These are the activations of a small neural network, seen along a few directions. Each row is one input.
In each table, some parts of the input vary, and every possible input appears once, in random order.
Descriptions start from the smaller parts, as in this example, which fits no table here: one of 3 separate values, together with either a single point or one of 11 places around a ring or (one of 5 places around a ring, together with one of 6 places along a line).
Shared parts are said once, and a part with two or three values counts as separate values.

Other details of the inputs shift rows strongly along two fixed directions, in all tables alike. That doesn't count.

Rows:
R1: [ -3  11 -19  -4   0 -11   0  17 -10  -9 -17]
R2: [ -5  -1 -13 -18   2 -22  -8   8 -11  -4 -14]
R3: [ -8  28  39 -34  18  40   8 -15   3   8   7]
R4: [  6  -4  -7  -3  26 -14 -20   1  -1 -16 -12]
R5: [  1   4  -6 -15   0 -26 -12   9 -10  -3 -14]
R6: [  5 -16  -5  45 -11   1   6 -22  19  -3  25]
R7: [-12   6  15   4  -7  37  16 -21  17  13  26]
R8: [  0  -9  -7  30 -18   6  -5  -9  16  11  26]
R9: [ -2 -21 -12  42  -9   5   9 -22  19  -5  24]
R10: [  5  -4  -5 -18   7 -19 -24   9  -9  13  -5]
R11: [ -1 -27 -16  14 -15 -16 -20  11   0  11  15]
R12: [ -4  -1  28  -9 -14  33  15 -20   5  21  19]
R13: [  8  11 -13  -6  -1 -11  -6  20 -12  -9 -26]
R14: [ 14  -4  -7  -5  13 -14  -3  15  -8  -9 -23]
R15: [ 13   2  -7  -5  16 -21  -2  15  -9  -8 -14]
R16: [-11  40  39 -28   7  34  30  -3  -9  -2  -9]
R17: [ -1   3 -10  34 -30   1  18   5   4  -2  17]
R18: [  7  -2 -12  -8   7  -4 -26   6   4   2 -10]
R19: [-12 -15  -2  24 -31  -4   9  -2   5   1  18]
R20: [ 11   4   5 -17  27   3  -9 -10   1 -13 -15]
R21: [ -3 -10 -11 -16   5 -13 -19   7  -7  12  -4]
R22: [ -5  24  45 -26  21  31  33  -8  -6  -2  -6]
R23: [  4  -2 -12  -6  18 -17   0  14  -8  -8 -20]
R24: [ -4 -17  -4  23 -34  -1  10  -7   7   2  12]
Description of these inputs: one of 4 separate values, together with one of 6 places around a ring.
The inputs of R16 and R1 match in every part but the choice among 4 separate values. If R4 is changed in the same way as R16 into R1, which row does it become? -> R9
Which other rows does R24 become when the place on the ring of 6 takes its other values? List them by row number. -> R12, R13, R14, R18, R20
Which other rows does R19 become when the choice among 4 separate values takes its other values? List them by row number. -> R2, R5, R24
Which other rows does R22 become when the choice among 4 separate values takes its other values? List them by row number. -> R14, R15, R23

Rows:
R25: [ 1 -1 10 18 -9 14 22 -7  5  1 11]
R26: [  6  -8 -22   7   4 -25  -7  12  -6 -12 -13]
R27: [  7 -13 -14  -1  11 -20 -20  12  -3   1  -5]
R28: [ -2   4  15  -6   8  13  12 -15   3  -4   0]
R29: [ -6  11  17 -13   8  15   5 -12   3   6   9]
R30: [  2   8   0 -22   5   2 -12   5  -6   4 -11]
R31: [  4  18   0 -16  14   3  -3   8  -5  -5 -16]
R32: [  0 -11 -14  15  -6  -1 -12   3   7   6  12]
R33: [ -1  -8  -8   9 -15  -7  -5  -1   3   4   8]
R34: [ -2  16   3 -21   8   2  -5  11  -9   1 -14]
R35: [  1  -7  12  17  -5  15  13 -13   9   1  13]
R36: [  3  15  -1 -12  12  -6  -1   5  -7  -7 -13]
R37: [  1 -15 -18   1   8 -24 -19   7  -3  -2  -6]
R38: [ -6 -10   7  10 -19   8  14 -13   6   6  14]
R39: [ -5 -12 -11  15 -15 -11   4   6  -1  -3   4]
R40: [ -3   1   8  16  -7  14  10 -16  11  -1  14]
R41: [  1  21  33 -47  20  16   7  -6 -10   6 -15]
R42: [  9  -5 -21   3   8 -13 -22  11   2  -8 -10]
R43: [ -5  -3  12  13 -16  12  19  -3   2   6  13]
R44: [ -4  -2  -8  14 -15  -8   1   6  -1   0   5]
What is each input in this table made of? -> one of 4 places along a line, together with one of 5 places around a ring
The inputs of R27 and R25 match in every part but the place on the ring of 5. If R29 is changed in the same way as R27 into R25, which row does it become? -> R36
Which other rows does R28 become when the place on the ring of 5 takes its other values? List them by row number. -> R26, R37, R38, R39
Which other rows does R34 become when the place on the line of 4 takes its other values? List them by row number. -> R39, R43, R44
